Each row below is a small network's average activation on inputs in which a field has the value named, seen along a few directions.
Values that are neighbours, or in one group, have similar rows; names and order tell nothing.
In the rows, 500 means zero.
Strong random noise was added to every row along 2 fixed directions; ignore it. To show where, here is one row again and again, with new noise each time:
[387 462 461 629 548 588 364 526 393 477 367 361]
[429 506 581 507 584 386 458 576 376 499 299 481]
[425 500 566 528 576 413 447 566 378 492 319 467]
[559 545 857 549 464  26 707 469 353 372 705 822]


Field J:
j4: [580 536 177 470 460 544 437 616 626 519 325 404]
j5: [603 545 777 424 598 149 726 576 697 579 543 790]
j8: [645 497 562 374 321 372 416 478 580 367 487 722]
j1: [555 601 517 471 481 312 728 381 702 483 520 725]
j10: [478 611 414 453 485 373 426 487 446 628 507 511]
j9: [581 406 483 215 435 669 588 677 497 707 316 455]
j6: [551 433 690 332 683 370 612 507 699 560 281 406]
j3: [420 500 564 575 500 435 514 482 334 484 613 480]
j2: [491 473 404 302 747 563 548 477 291 582 448 432]
j7: [520 678 638 293 432 568 551 589 520 468 583 603]
J is arranged as a star with 3 arms.
List every value one step from j10, in the order listed. -> j4, j3
List every value one step from j5, in the order listed. -> j1, j6
List every value one step from j9, in the order listed. -> j7

Field C:
c10: [419 479 517 493 438 679 434 532 347 548 563 407]
c2: [612 445 467 456 488 634 530 509 677 535 565 465]
c9: [493 413 418 532 459 672 442 391 342 468 644 450]
c4: [481 533 388 529 450 523 337 481 532 515 437 394]
c7: [537 460 469 646 342 623 442 420 618 346 708 588]
c8: [361 473 404 604 700 726 427 480 515 521 396 243]
c5: [553 619 540 405 497 256 576 586 397 510 499 661]
c1: [509 492 504 679 442 372 536 443 496 411 664 500]
c3: [528 534 456 248 547 492 575 563 623 604 140 514]
c6: [430 447 596 724 520 459 520 447 491 462 641 549]
C is arranged as a star with 3 arms.
List every value one step from c10, in the order listed. -> c9
List every value one step from c7, in the order listed. -> c4, c3
List every value one step from c8, in the order listed. -> c6
